Each row below holds a small network's activations on one input, seen along a few directions.
Each table varies a few parts of the input and shows all the possible inputs, shuffled.
Descriptions start from the smaller parts, as in this example, which fits no table here: one of 8 places around a ring, together with either a single point or one of 9 places around a ring or (one of 3 separate values, together with one of 6 places along a line).
Shared parts are said once, and a part with two or three values counts as separate values.

Other details of the inputs shift rows strongly along three fixed directions, in all tables alike. That doesn't count.

Table:
r1: [ 28  -5  36  16  12 -19  12 -26  17 -16  -1  21 -13]
r2: [ 10 -14  12   3  29 -22  19  -5  15 -13  19  13  -7]
r3: [  0   0   8   0  10 -21   0   5  21   9  10  19   1]
r4: [ -5  10 -13  -3 -22  31 -17   9 -24  -3 -11 -21  10]
r5: [ -1 -10   1  -4   0  23  -1   0  -8 -12   0 -20   3]
r6: [ -2   2  11  20 -13   6 -15  25  -7   2  20  35  25]
r7: [  2  28   7  28 -44  -5 -38  -4   4  28 -16  26  14]
r8: [ -4   7 -21 -16  18 -41  16 -20  26  13  -8 -15 -31]
r9: [ 15  -3  23   2  21  -6  13  11   3 -19  17  31   8]
r10: [ -6 -19  -1 -21   9  11  16 -16   6   1 -12 -32 -15]
r11: [-10  17 -26   0 -20  22 -19   2 -22  16 -21 -17  19]
r12: [-13  39 -36   6 -13 -44 -27   7  19  40  -9   9  -4]
r13: [ 12 -39  21  -8  23  29  31 -10 -18 -45  13 -25 -11]
r14: [  4  -8   3   7 -11  38   0  11 -40 -25   7  -1  17]
r15: [ 4 -4 16  2 13 -4  1  9  9  0 11 17  9]
r16: [ -4  -2  -4  -5  -3  21  -7   0  -8   2 -11 -23   9]
r17: [-15  -9 -27 -24  10  -3  15 -33  11  17 -29 -57 -25]
r18: [-12  34 -40  -2 -10 -37 -24  -2  18  35 -17 -12 -10]
r19: [-11  10 -23 -14 -20  26 -13  -2 -11   9 -22 -34  -1]
r20: [ -6  18  -5  13 -22   3 -19  23  -8  13   7  31  22]
r21: [ 11 -14  26   5  20   2  11   9   2 -21  20  20  10]
r22: [ 24 -25  32  -2  39  -1  39   1  -1 -42  26  24  -6]
r23: [-11  -9  -9   0 -11  20  -1  -3 -13   1  -4 -18   3]
r24: [  0  26  -5  22 -22  17 -33  30 -23   7   4  32  42]
r25: [ -4  -8  -9 -22   2   2  13 -10   3  -4 -10 -29 -27]
r26: [ -5   6 -20 -17  21 -38  18 -22  28  16 -13 -12 -25]
r27: [ -7  19 -11   9 -10 -14 -11  13   2  17   4  26  11]
r28: [-4 -5  5 10 -3 -1 -1  9 -5 -2 14 13  6]
r29: [ 25 -12  48  17  -3   1   9 -14   5 -19   6  33  -4]
r30: [ 5 -3  7 14  8 -9 -2 10 -1 -8 20 18  9]
r31: [ -3  17  -3   9 -13 -18 -14  21   3  12  10  30   6]
r32: [ -4  36 -10  20 -34 -33 -33 -22  24  44 -28  11  -4]
r33: [  2   5  12  16 -11   6 -22  28  -8  -4  20  24  18]
r34: [  9   2  14   0  10  -9   5  13   5 -11  17  24  -1]
r35: [  9   9   6   0  15 -27   2  11  15  -5  13  21  -8]
r36: [  0 -14   6  -3  -2  21  16   2 -22 -20   7  -1  -1]
r37: [ -1  17 -12  -5   1 -11  -8   3  11   9  -5  -1  -2]
r38: [-19  10 -22  -3 -43  49 -23  10 -36  11 -23 -23  23]
r39: [ -6  -7 -18 -26  14 -12  11 -25  23   4 -17 -55 -34]
r40: [  5 -15  21   7  20 -12  19   4   6  -6  19  29   6]
r41: [  2 -17   8   3  -1  43   2   3 -30 -19  -1 -16  19]
r42: [ -8  16  -7  27 -23   8 -30  24 -16  12  12  28  34]
r43: [-12  27 -28 -11  -3 -47  -9  -5  35  37 -11  -1 -20]
r44: [ -1  18  -2   3  -5 -21 -12  16  12  13   9  28   3]
r45: [-12   2 -21  -9 -14   8  -1  -4 -12   5 -13 -24 -11]
r46: [ -6   5 -10  10 -23  34 -11  12 -35  -5  -2   1  22]
r47: [ -5 -16  -2 -17   4   6  11 -11   6  -4  -3 -31 -19]
r48: [ -2  -9  -4 -24   6  22  15 -12  -6  -5 -18 -32 -11]
r49: [ 10 -23  26  15  12  11  16  11 -18 -31  31  25  11]
r50: [  3 -16   0 -13   3  45  15  -8 -31 -21 -14 -32   4]
r51: [-13 -12 -20 -28   2  -4   8 -23  16   8 -20 -57 -37]
r52: [ 12 -22  15  -9  46 -34  35 -18  28 -14  14   4 -21]
r53: [  0  -4  11   3  12 -23   6   5  20   6  14  25   2]
r54: [ -5 -14  -5  -1  -2  12   5  -4 -14 -11   2 -22  -7]
r55: [  1  22   2  15 -17  -1 -28  32  -9   5  13  34  20]
r56: [ 20  17  27  24 -12 -15 -17 -10  15   3  -5  30   3]
r57: [  1  -2   9   2  10 -19   2   7  21   5  15  20  -2]
r58: [ -3  15  -6  26 -17  -2 -32  26 -13   7  15  24  26]
r59: [-12  -6 -14 -17 -18  40   4  -7 -25   3 -24 -35   2]
r60: [-5  3  4  8 -4 -6 -8 12  5 16  7 21 15]
r61: [  5  -3   7  -4 -27  31  -7 -36  -7  -2 -37 -42 -16]
r62: [  4  20  -6   9   1 -19 -13  14   5   6   8  21   8]
r63: [ -9   5 -20  -8  -6  11   2  -8 -12  11 -19 -19   2]
r64: [ -4   5  -6 -11  14 -27  -1  -7  32  17  -4  -7 -12]
r65: [ 12 -16  19   3  28  -7  17   0   7 -19  16  12   2]
r66: [ -3  -9 -17 -15   1  23  13 -16 -16 -11 -16 -39 -10]
r67: [  1 -14  10 -11  -4  39  12   3 -24 -15  -5  -7   8]
r68: [ 21 -16  29   9  20   6  18  17 -16 -40  29  31   5]
r69: [ 12 -15  23  -7  35 -33  23  -2  31 -14  24  15 -21]
r70: [-15  20 -25  -5  -4 -46 -15  -4  38  39  -6  -6 -17]
r71: [ 12 -18  17 -10  36 -30  24  -7  27 -18  17  -2 -28]
r72: [-22  16 -38 -13 -24  12 -12 -11  -8  27 -32 -35  -1]
r73: [ -4  17  -3   4 -13  -1 -16  18  -1  14   1  25  18]
r74: [ -9 -16  -6 -11   4   8  14 -15  -1   0  -8 -25  -9]
r75: [  0  -1  -5 -19  34 -49  32 -21  37  15  -5   4 -30]
r76: [ -1 -25   7 -11  -3  47   9  -4 -22 -24  -2 -34  -1]
r77: [ -7   7 -18   0 -18  30 -11   2 -28   1 -15 -17  18]
r78: [  2  16   0  24  -8 -10 -28  26  -3   5  17  27  21]
r79: [-14  37 -30  -3 -18 -29 -28   8  24  43 -13   7   0]
r80: [  4   3   1   9 -26  12  -7 -36  -7   6 -31 -23 -11]
r81: [ -7   1  -3   3  -7 -13  -8   9   8   9   7   4  -4]
r82: [  5 -12  -4 -21  50 -55  35 -33  48  10  -4 -17 -37]
r83: [ 11 -10  15   9  20  -6   8   6   5 -15  20  17   5]
r84: [  9 -22  13 -19  17  31  28 -10 -16 -27  -7 -23  -6]
r85: [ -9  12  -8  14 -11 -20 -18  14   6  17  10  18   6]
r86: [ 10   0   7  14 -28  27 -11 -29 -19  -5 -27 -21   0]
r87: [  3 -30  19   9  -2  48  13   6 -40 -33  13   0  22]
r88: [ 16 -17  34   1  16  19  19  15 -14 -33  21  31  12]
Each input here is: one of 8 places around a ring, together with either a single point or (one of 2 separate values, together with one of 5 places along a line).
The inputs of r37 and r20 match in every part but the place on the ring of 8. If r9 is changed in the same way as r37 into r20, which row does it become? -> r38
The inputs of r42 and r83 match in every part but the place on the ring of 8. If r63 is changed in the same way as r42 into r83, which row does it become? -> r50
Change only the choice among 2 separate values in r59. List by row number the other rows that result. -> r60
Which other rows agree with r75 in the place on the ring of 8? List them by row number. -> r23, r27, r28, r32, r36, r40, r45, r72, r74, r85
A walk changes only the place on the ring of 8. It starts at r8 and steps to r36. List the rest of the walk in order. -> r43, r44, r34, r4, r62, r14

Table:
r89: [ -3  -9  -5  -4  -4  21  -2  -1 -13  -9  -5 -24   0]
r90: [ -7  18 -11   6  -8 -15 -23  11  13  23   1   9  10]
r91: [ -8  12 -12  -1  -3 -16  -5   2  11  21  -5   8   2]
r92: [ -1 -12  11   6  -5  17   0  11 -12  -8  12   9  11]
r93: [-12  -2  -9   1 -25  34 -17   7 -22   2  -8 -20  15]
r94: [  8  -2  11   2  21 -34  11   6  22  -6  22  25 -12]
r95: [  6  -6   8   3   8   9   8   7 -11 -14   7  12   9]
r96: [  4 -19   0 -17  14  15  27 -15 -10 -22  -5 -26 -17]
r97: [ 16 -20  26   1  -6  17  14 -39  -1 -19 -19 -26 -23]
r98: [-16  21 -33  -1 -23  -2 -29   1   0  25 -17 -27   1]
r99: [ -3   3  -6 -11  13 -24  11  -8  20  12  -4   1 -11]
r100: [ 13   0  10  -6   2 -20  14 -47  25   5 -29 -18 -33]
r101: [ -1  11  -1  13 -16  13 -15  21 -23  -2   7  20  22]
r102: [  4  -2   6   5   1  15   3   9 -17 -13   8  11  13]
r103: [ -2  12  -8  -4   7 -21  -2   0  16  17  -3   8  -1]
r104: [  9   1   9  -1  23 -33  18   3  18  -6  17  29 -12]
r105: [  1   0   6  13 -11  14 -12  20 -19 -10  14  14  16]
r106: [ -6  18 -11   7  -7 -15 -22  11  12  21   0   8   9]
r107: [  3  -2   5   2   1  14   2   8 -12  -7   3   7  12]
r108: [-14   7 -21 -10  -6  -5 -11  -8  12  21 -16 -27  -8]
r109: [ -1 -18   0 -12   7  18  14 -11  -8 -17  -3 -32 -12]
r110: [ 10  -9  24   6  16  -2  14  12  -2 -15  21  37  11]
What is each input in this table made of? -> one of 2 separate values, together with either a single point or one of 10 places along a line
The inputs of r91 and r92 match in every part but the choice among 2 separate values. If r107 is changed in the same way as r91 into r92, which row does it become? -> r106
Change only the choice among 2 separate values in r102. List by row number the other rows that result. -> r109

Table:
r111: [  0   5  12  21 -12   4 -12  27 -15  -5  21  44  30]
r112: [ 21 -27  35  -5  41  -7  42  -3   6 -31  25  31  -4]
r113: [ 28 -30  48   9  17   5  25 -22  -1 -38   9   8 -14]
r114: [ -4  13  -3  10  -5 -14 -20  12  17  15   9  13  10]
r115: [-16   0 -27 -12 -16  10  -6 -11  -3  16 -20 -43 -14]
r116: [  2   2  -4  -8  18 -19  17  -7  11   0  -1   3 -13]
r117: [  3   4  11  24 -10  11 -22  26 -20  -7  18  27  28]
r118: [ -9  -5 -10   8 -29  50 -20   9 -36 -12  -2 -24  19]
r119: [ -3  19 -14   4  -2 -25 -20   7  12  17  -2   1  -2]
r120: [ -9   8 -13  -4  -6  -4 -19  -1  10  19 -14 -21  -1]
r121: [ 11  -6  27  17 -23  26  -3  -6 -22 -17  -4  18  13]
r122: [  6 -36  17 -16  21  32  41 -16 -19 -34   0 -24 -11]
r123: [ -6  14  -9   4  -1 -22 -20   4  17  22  -1   0   2]
r124: [ -1  13  -6   9   5 -34 -12   6  27  13  12  16  -2]
r125: [ -8   1 -10  -1  -5  -7  -5   0   6  15  -1  -8  -6]
r126: [  5   8  11  15  -8  19 -13  24 -17  -1   8  36  35]
r127: [ -6  24 -20  -5  -6 -13 -10   2   5  19 -13  -2  -1]
r128: [  9   5   5  -8  36 -48  25  -6  31   1  10  24 -21]
r129: [  7  -8  10  -4  33 -44  18  -9  40  -2  18  10 -22]
r130: [  7  -1  13  -5  29 -33  21  -2  27   4  10  25  -8]
r131: [ -8  12 -18  -5   0 -12  -1  -6   8  18 -12  -8  -4]
r132: [  3 -15  13   8  -1  22  -2   9 -19 -17  10  -4  13]
r133: [-15   9 -21 -11 -16  24 -10  -5  -9  17 -27 -31   4]
r134: [  1   1   0   4  10 -22  -3   2  14   4   6   3  -4]
r135: [  2 -39  14 -14   5  50  23 -13 -23 -37   3 -42  -8]
r136: [ -3  23  -9  10 -14 -18 -22  20   5  20   7  23   7]
r137: [ -1 -14   2   1 -12  35   3   7 -30 -18   4 -12   3]
r138: [  0   2   8  22 -16  13 -16  26 -21  -3  20  32  24]
r139: [ -3   5   1   2   1 -16  -7   8  16  16   5  14  -1]
r140: [ -1   7   7  17 -15  12 -13  26 -22  -8  15  35  27]
r141: [  8  -3  16  19  -3  14 -11  23 -22 -19  20  24  21]
r142: [  1 -17   2 -17  26 -23  31 -17  18  -9   2  -8 -26]
r143: [-20   7 -28 -12 -20   9 -11  -8  -4  20 -23 -34  -2]
r144: [  8 -18   5 -16   7  36  24  -8 -28 -29  -7 -23  -4]
r145: [ 10   0  18  20  -3   9 -10  26 -13 -21  29  35  21]
r146: [  2 -10  -5 -18  22 -25  24 -16  21  -2   0 -15 -35]
r147: [-10  -7 -11 -12  -4   7   2 -10   2  10  -9 -27 -13]
r148: [ -4  21 -14   6 -14  -9 -24  12   6  12   2   1   5]
r149: [  0  19 -11   8   2 -20 -10   8   7  16   2  25  12]
r150: [-15  12 -29  -9 -11   7  -7 -10  -6  18 -24 -30  -3]
r151: [  7  27   6  17 -12 -27 -14 -13  19  23 -14  27   1]
r152: [-17   8 -22  -4 -28  20 -22   2 -10  23 -18 -29   4]
r153: [-13  12 -28 -14 -14  14 -11 -10  -3  23 -29 -33   3]
r154: [  3 -15  16   5  -1  24  -3  10 -17 -15   8  -3  13]
r155: [ 19 -35  33  -2   3  31  26 -33 -10 -41  -4 -26 -21]
r156: [  7 -15   2 -19  33 -20  34 -22  20  -6  -2 -10 -23]
r157: [  1   5   4  19 -15  18 -20  22 -18 -11  16  17  22]
r158: [ 11  -7  16  11   5  15   8  14 -19 -18  15  29  21]
r159: [ 10  -9   1 -18   5   1  24 -50  11  -3 -35 -39 -33]
r160: [  2  30 -11  12  -2 -25 -18  17   7  19   4  38  17]
r161: [  4  -5  12 -10  31 -46  21  -6  40   5  10  23 -18]
r162: [  5 -12  14  -4   3  15  14   8 -17 -24  10   9   3]
r163: [  6 -16  15   7 -31  48  -2 -18 -31 -16 -18 -24  -3]
r164: [ -3 -13   0 -21  23 -24  26 -20  25   2  -3 -14 -26]
r165: [ -7  14 -16  -7  -1 -23  -3   0  12  13  -5   2  -7]
r166: [ -3  15  -4   7   1 -25 -19   9  27  19   7  15   4]
r167: [ -8  19 -29  -7  -9  -1 -11  -4  -2  18 -20 -16   0]
r168: [-18   1 -23 -18 -15  12  -4 -12   0  17 -25 -40  -7]
r169: [-17  12 -27 -12 -15  14 -10 -10  -5  23 -26 -33   0]
r170: [ 17 -17  28   3  21   0  16   9  -6 -31  23  15  -2]
What is each input in this table made of? -> one of 6 places along a line, together with either a single point or one of 9 places along a line
The inputs of r169 and r147 match in every part but the place on the line of 6. If r131 is changed in the same way as r169 into r147, which row does it become? -> r115
Change only the place on the line of 6 in r145. List by row number the other rows that result. -> r119, r128, r146, r160, r165
Change only the place on the line of 9 in r168. List by row number the other rows that result. -> r111, r140, r142, r143, r161, r162, r164, r165
Which other rows agree with r153 in the place on the line of 6? List them by row number. -> r112, r126, r144, r149, r156, r158, r159, r160, r167

Table:
r171: [ 14 -33  29   0  32  15  27   8  -9 -40  27  12   5]
r172: [-12   2 -17 -17  15 -33   7  -9  36  23  -6 -15 -22]
r173: [  4  -8  -2 -11   1   2  15 -24   2 -12 -11 -27 -24]
r174: [ 17   5  24  21  11 -20  -7  10  15  -3  20  44  15]
r175: [ -6  44 -26  19 -36 -14 -50  12   3  37 -17   8  16]
r176: [  5 -21  16   2  -7  25  17  -9 -21 -24  -1  -9  -8]
r177: [ -4  -5  -8  -6  -5  18   3   4 -18 -14   3 -14   0]
r178: [ -6   3  -5  13 -23  51 -25  24 -44 -12   4  -7  34]
r179: [ -3  -6 -13 -26  18   8  29 -15  -4  -2 -16 -20 -10]
r180: [  1  12 -11 -14   9 -19  14 -23  15  17 -26  -5 -13]
r181: [  7   4  23  16   6 -25  -3   7  22   6  17  45   5]
r182: [  8 -16  26   5  20  -3  13  18   2 -16  27  27  12]
r183: [ -9   5  -5   5 -29  28 -25   0 -15  12 -19 -21  16]
r184: [-12  13 -22  -8   1 -35  -5  -1  26  31   0  -1 -13]
r185: [-17   4 -19   2 -29  31 -16  12 -30   3  -7 -17  11]
r186: [ -3   6 -20 -15  14 -24   2  -6  16   7  -6 -19 -21]
r187: [  3 -25  10 -13   2  12  24 -24  -2 -13  -8 -25 -23]
r188: [ 13  16  19  28   1 -17 -18  16   6   0  17  45  20]
What is each input in this table made of? -> one of 2 separate values, together with either a single point or one of 8 places around a ring
The inputs of r174 and r171 match in every part but the choice among 2 separate values. If r188 is changed in the same way as r174 into r171, which row does it become? -> r178
Change only the choice among 2 separate values in r186. List by row number the other rows that result. -> r175
Change only the choice among 2 separate values in r180. List by row number the other rows that result. -> r179
